These are the activations of a small neural network, seen along a few directions. Each row is one input.
In each table, some parts of the input vary, and every possible input appears once, in random order.
Descriptions start from the smaller parts, as in this example, which fits no table here: ring(8) and (point or line(11) or (values(3) and line(6))).
Shared parts are said once, and a part with two or three values counts as separate values.
In the rows, 128 means zero.

Other details of the inputs shift rows strongly along two fixed directions, in all tables alike. That doesn't count.

Rows:
r1: 132 22 182 157 138 149 112 120 221 160 194 138 249
r2: 116 165 127 127 116 116 125 138 115 137 124 125 133
r3: 126 168 129 129 116 109 137 142 132 129 136 127 126
r4: 137 72 127 77 164 153 131 140 126 103 107 124 89
r5: 137 165 113 144 122 131 120 119 120 121 129 126 127
r6: 139 165 123 133 124 113 143 135 127 131 128 143 129
r7: 121 157 112 154 112 126 121 136 124 127 126 129 117
r8: 155 17 113 44 177 173 141 169 120 87 86 90 78
r9: 152 27 96 22 164 187 142 210 118 74 101 87 98
r10: 115 147 146 136 135 112 132 103 109 117 119 152 108
r11: 128 160 110 137 119 119 126 118 111 131 147 118 121
r12: 114 155 139 138 135 127 130 97 130 149 105 136 107
r13: 136 67 129 91 160 135 132 140 115 102 98 106 103
r14: 132 166 116 145 120 131 120 123 119 123 134 119 124
r15: 117 151 105 146 111 114 127 132 117 136 138 128 115
r16: 113 81 182 184 122 132 100 99 190 181 177 147 247
r17: 112 182 114 166 100 107 118 123 122 138 133 132 121
r18: 117 144 135 124 121 111 135 97 118 129 99 129 108
r19: 129 152 104 151 117 121 128 128 120 131 124 141 120
r20: 118 144 144 132 119 110 134 98 112 122 110 139 111
r21: 146 81 97 78 142 161 126 160 124 91 133 92 108
r22: 131 169 131 135 119 116 138 144 132 128 130 131 126
r23: 129 148 148 130 126 117 121 105 118 137 114 149 99
r24: 116 160 124 125 119 112 132 135 108 144 131 128 131
r25: 128 161 122 131 124 119 132 131 111 139 117 140 136
r26: 126 164 125 127 119 105 143 140 124 137 143 130 124
r27: 122 4 199 154 132 153 118 84 190 156 177 141 215
r28: 127 156 108 153 113 125 121 132 125 125 121 135 120
r29: 140 161 109 142 125 127 127 115 114 127 132 131 126
Each input here is: ring(9) or (values(4) and line(5)).
Q: Which other rows does r14 become when the values(4) part takes its other values? List them by row number.
A: r7, r9, r22
Q: Which other rows does r24 become when the line(5) part takes its other values? List them by row number.
A: r2, r9, r16, r25
Q: Which other rows does r7 become when the line(5) part takes its other values? List them by row number.
A: r15, r17, r19, r28

Rows:
r30: 124 197 124 126 117 94 147 143 105 130 113 143 96
r31: 123 200 88 145 111 118 126 140 98 132 112 122 106
r32: 147 24 111 15 179 177 146 171 107 67 77 103 54
r33: 122 56 176 130 140 144 118 135 185 160 154 124 211
r34: 122 182 141 134 132 100 142 97 95 124 83 143 84
r35: 129 198 90 148 112 113 132 135 104 123 128 125 93
r36: 136 60 180 133 140 146 123 127 190 148 170 137 214
r37: 121 41 178 135 144 139 123 91 178 149 145 140 171
r38: 146 54 92 62 146 171 130 168 120 81 128 82 100
r39: 149 52 84 56 150 169 132 172 117 84 132 84 100
r40: 138 204 91 145 112 122 133 135 101 117 125 134 105
r41: 116 193 188 207 106 89 118 80 168 192 173 171 219
r42: 160 20 85 48 170 182 130 159 99 63 87 89 63
r43: 127 204 133 125 120 101 144 140 112 127 109 132 95
r44: 159 20 80 42 162 187 137 165 111 63 92 90 48
r45: 129 201 98 148 111 115 127 133 111 118 123 119 91
r46: 123 194 96 139 109 112 130 122 89 124 128 120 97
r47: 123 46 166 124 143 145 124 142 178 162 157 128 211
r48: 129 178 110 156 122 116 124 94 89 118 96 130 78
r49: 124 206 125 119 122 104 140 146 103 141 99 132 110
r50: 115 196 127 127 111 101 141 147 100 134 93 139 105
r51: 92 188 156 246 83 92 94 75 162 195 169 157 215
r52: 115 44 149 160 119 142 104 108 172 146 186 122 203
r53: 114 191 135 121 109 94 146 129 92 125 108 136 97
r54: 114 184 141 129 127 108 136 101 101 131 91 149 76
r55: 122 179 111 151 124 120 116 92 84 120 96 132 80
r56: 116 183 141 128 134 105 134 95 89 125 83 144 84
r57: 145 46 115 29 159 159 155 184 114 89 117 98 100
r58: 144 54 105 37 156 159 149 203 119 96 97 105 104
r59: 137 64 146 165 131 152 104 114 191 151 193 131 223
r60: 121 44 172 123 146 144 124 101 171 143 139 139 157
r61: 97 198 161 244 89 97 91 70 168 198 172 147 219
r62: 122 182 138 132 127 101 143 97 102 125 85 144 78
r63: 137 207 125 123 120 107 150 141 102 127 112 147 109
r64: 139 207 99 144 111 124 128 132 108 111 120 128 103
r65: 131 202 92 145 115 112 128 134 108 123 128 121 94
r66: 123 192 95 152 105 109 128 135 105 115 121 129 90
r67: 123 51 141 170 126 140 104 118 189 154 193 130 207
r68: 163 30 98 7 174 173 157 214 126 71 107 89 79
r69: 103 183 186 214 104 81 121 82 168 198 176 166 208
r70: 126 204 90 141 113 118 122 139 102 131 112 118 106
r71: 123 48 147 152 138 158 100 94 162 142 153 131 157
r72: 128 64 147 174 119 147 105 114 185 144 184 139 214
r73: 117 194 130 117 113 93 146 131 91 130 114 137 100
r74: 126 42 175 127 155 137 120 94 158 138 130 134 170
r75: 122 201 132 113 120 96 145 128 94 133 115 129 102
r76: 144 49 97 73 158 176 121 145 108 83 101 104 71
r77: 129 178 109 154 118 116 124 93 96 120 98 132 73
r78: 122 44 172 136 134 133 125 134 185 148 167 136 196
r79: 131 53 175 138 132 140 125 130 184 145 167 146 212
r80: 145 56 72 64 146 171 130 192 119 89 112 94 103
r81: 135 50 168 129 138 142 126 135 182 147 171 145 212
r82: 124 181 110 151 115 120 121 97 99 124 104 136 70
r83: 120 200 139 116 116 99 144 127 97 127 109 127 99
r84: 134 57 138 161 127 151 107 122 182 143 186 136 212
r85: 120 191 96 139 105 107 128 124 89 121 127 125 95
Q: What do these inputs look like to the network?
A: values(2) and (ring(8) or (values(4) and line(5)))
Q: Changing only the values(2) part turns r84 into r81. The same change can be made to r55. Which row results?
A: r56
Q: Which other rows does r75 become when the values(4) part takes its other values? List them by row number.
A: r41, r49, r68
Q: Which other rows does r70 become when the values(2) part takes its other values? List them by row number.
A: r49

Rows:
r86: 108 212 133 167 101 90 126 112 113 155 128 138 130
r87: 141 186 73 65 131 126 154 181 65 85 72 109 34
r88: 138 80 144 117 138 141 131 142 160 129 152 131 164
r89: 127 215 127 177 105 101 127 104 121 141 135 152 125
r90: 120 213 124 179 103 101 122 105 115 144 129 146 128
r91: 106 210 131 165 101 89 126 109 107 156 131 136 131
r92: 140 75 133 132 137 152 119 131 162 128 155 125 166
r93: 128 19 172 119 160 151 119 86 157 129 124 132 142
r94: 122 34 180 103 158 143 128 98 151 134 116 136 140
r95: 124 69 128 133 130 145 113 127 148 135 157 114 163
r96: 162 108 43 17 155 169 155 210 67 45 66 86 9
r97: 136 83 142 119 138 143 127 142 158 132 149 125 167
r98: 111 209 122 179 100 99 118 103 113 149 131 137 124
r99: 131 78 141 120 135 141 127 142 154 133 147 125 167
Q: What do these inputs look like to the network?
A: values(2) and (point or line(6))
Q: Changing only the values(2) part turns r92 into r97. The same change can be made to r93. Which row results?
A: r94
Q: Which other rows does r99 become when the values(2) part takes its other values? List them by row number.
A: r90

Rows:
r100: 137 84 133 102 145 145 132 134 133 113 120 125 121
r101: 117 152 139 179 107 111 117 109 148 156 163 139 174
r102: 133 84 130 92 143 143 133 141 128 114 120 115 121
r103: 118 156 138 182 109 114 113 109 148 160 158 138 180
r104: 118 157 145 178 107 111 116 111 150 160 163 144 181
r105: 118 155 144 176 108 109 119 112 151 158 163 142 177
r106: 133 237 87 124 110 105 142 151 78 112 95 127 72
r107: 116 155 140 181 106 114 114 108 148 158 163 141 178
r108: 118 147 139 171 111 116 117 111 149 153 161 135 167
r109: 130 226 107 120 121 103 145 123 74 110 83 136 54
r110: 136 87 132 98 143 144 134 135 129 116 123 120 122
r111: 123 108 139 129 131 129 123 116 133 133 132 125 139
r112: 130 235 91 122 109 102 144 147 80 111 100 127 64
r113: 120 155 142 172 113 116 115 114 151 160 156 138 177
r114: 134 82 129 107 142 145 128 132 133 114 119 122 118
r115: 131 79 126 99 142 144 130 141 127 115 120 116 118
r116: 136 82 127 104 145 146 129 130 130 113 123 121 119
r117: 134 86 129 104 141 144 129 130 128 117 124 119 121
r118: 134 82 129 97 144 145 134 141 133 113 116 122 116
r119: 136 82 129 107 143 146 128 130 132 113 121 123 119
r120: 133 80 129 92 145 143 134 146 128 114 118 118 119
r121: 133 79 127 93 144 144 135 144 130 114 117 121 115
r122: 123 221 102 124 115 100 141 126 73 115 81 134 52
r123: 119 152 137 175 113 119 112 111 148 158 156 135 174
r124: 133 80 125 102 142 146 130 137 132 113 117 121 114
r125: 136 83 132 101 144 145 133 138 133 113 117 124 118
Q: Changing only one part turns r104 into r107. The same change can be made to r121. Which row results?
A: r122
Q: What do these inputs look like to the network?
A: values(2) and (line(5) or ring(8))
Q: Which other rows does r112 become when the line(5) part takes its other values? List them by row number.
A: r104, r105, r106, r113
Q: Start at r121 and move only the ring(8) part, one step at a time. The first step leads to r120. Which rows follow, in order?
A: r102, r110, r109, r100, r125, r118
